Each row below holds a small network's activations on one input, seen along a few directions.
Each table varies a few parts of the input and shows all the possible inputs, shuffled.
Descriptions start from the smaller parts, as in this example, which fits no table here: one of 8 places around a ring, together with either a single point or one of 11 places along a line or (one of 3 separate values, together with one of 4 places along a line).
Shared parts are said once, and a part with two or three values counts as separate values.

Table:
x1: [-5.17, -0.06, -1.84, +3.48, -0.46, +3.03, +4.92, -0.59, -2.28, -1.56, -3.52, -1.53, +3.91]
x2: [+2.89, +1.58, -1.89, -0.80, -0.95, +2.38, +0.62, -3.97, +1.26, -1.55, -1.23, -0.06, -0.58]
x3: [-5.04, +0.20, -1.48, +2.94, +3.40, -1.63, +1.49, +2.88, -1.13, +3.48, -3.09, -1.12, +5.05]
x4: [-8.25, -0.08, +0.58, +0.60, +0.27, -0.70, +1.91, +2.55, -0.75, -3.73, -0.51, +1.56, +3.16]
x5: [+2.42, +0.23, -0.08, -0.97, +2.53, -1.64, -2.46, +0.64, +0.61, +4.03, -0.56, -1.31, -0.25]
x6: [+2.95, +1.96, -0.61, -0.98, +2.76, -2.22, -1.99, -0.50, +2.03, +3.82, -0.58, +0.34, +0.15]
x7: [+2.11, -2.28, -0.01, +1.14, -1.54, +3.26, +1.76, -1.22, -2.04, -1.06, -0.53, -1.79, -0.87]
x8: [+1.31, -3.77, +0.46, +1.80, +0.81, -1.25, -0.23, +3.26, -2.62, +5.11, +0.05, -1.59, -0.15]
x9: [+0.01, +3.60, +0.02, -2.89, -1.61, -1.98, -1.62, -1.09, +3.61, -3.50, +2.31, +3.34, -1.32]
x10: [+2.14, -0.20, -0.13, -0.13, -0.80, +3.44, +0.94, -2.73, -0.28, -1.32, -0.76, -1.22, -1.06]
x11: [+3.54, +3.36, -2.91, -0.38, -1.97, +1.53, +1.13, -4.81, +2.16, -1.44, -0.57, +0.27, -0.51]
x12: [+1.37, -3.41, +0.07, +3.04, -2.69, +3.35, +2.28, -0.38, -3.45, -0.14, -0.14, -2.02, -0.75]
x13: [-0.64, +1.86, +1.23, -3.03, -0.17, -1.10, -1.94, -0.66, +2.62, -3.56, +2.13, +2.74, -1.75]
x14: [-1.35, -0.06, +2.86, -2.24, -0.19, -0.32, -1.61, +0.34, +1.00, -2.94, +2.17, +1.91, -2.05]
x15: [-1.89, -2.11, +2.65, -1.45, -1.36, -0.37, -0.57, +2.02, -0.69, -2.47, +2.29, +1.45, -2.19]
x16: [+2.07, -1.54, +0.77, +0.89, +2.04, -1.54, -1.84, +2.53, -1.11, +4.45, -0.05, -2.06, +0.14]
x17: [+3.50, +3.98, -1.89, -0.99, +1.88, -3.65, -2.26, -1.01, +3.40, +4.06, -0.10, +0.41, +0.72]
x18: [-1.97, -3.27, +2.19, -0.03, -1.94, -0.59, -0.54, +2.74, -2.33, -1.67, +2.69, +0.66, -1.67]
Question: Describe the family of inputs behind these rows.
Answer: one of 3 separate values, together with either a single point or one of 5 places along a line
Question: The inputs of x7 and x15 match in every part but the choice among 3 separate values. If x1 is changed in the same way as x7 into x15, which row does it become?
Answer: x4
Question: Change only the choice among 3 separate values in x8. List by row number the other rows that result.
Answer: x12, x18
Question: A walk changes only the place on the line of 5. It starts at x17 and steps to x6. List the rest of the walk in order.
Answer: x5, x16, x8
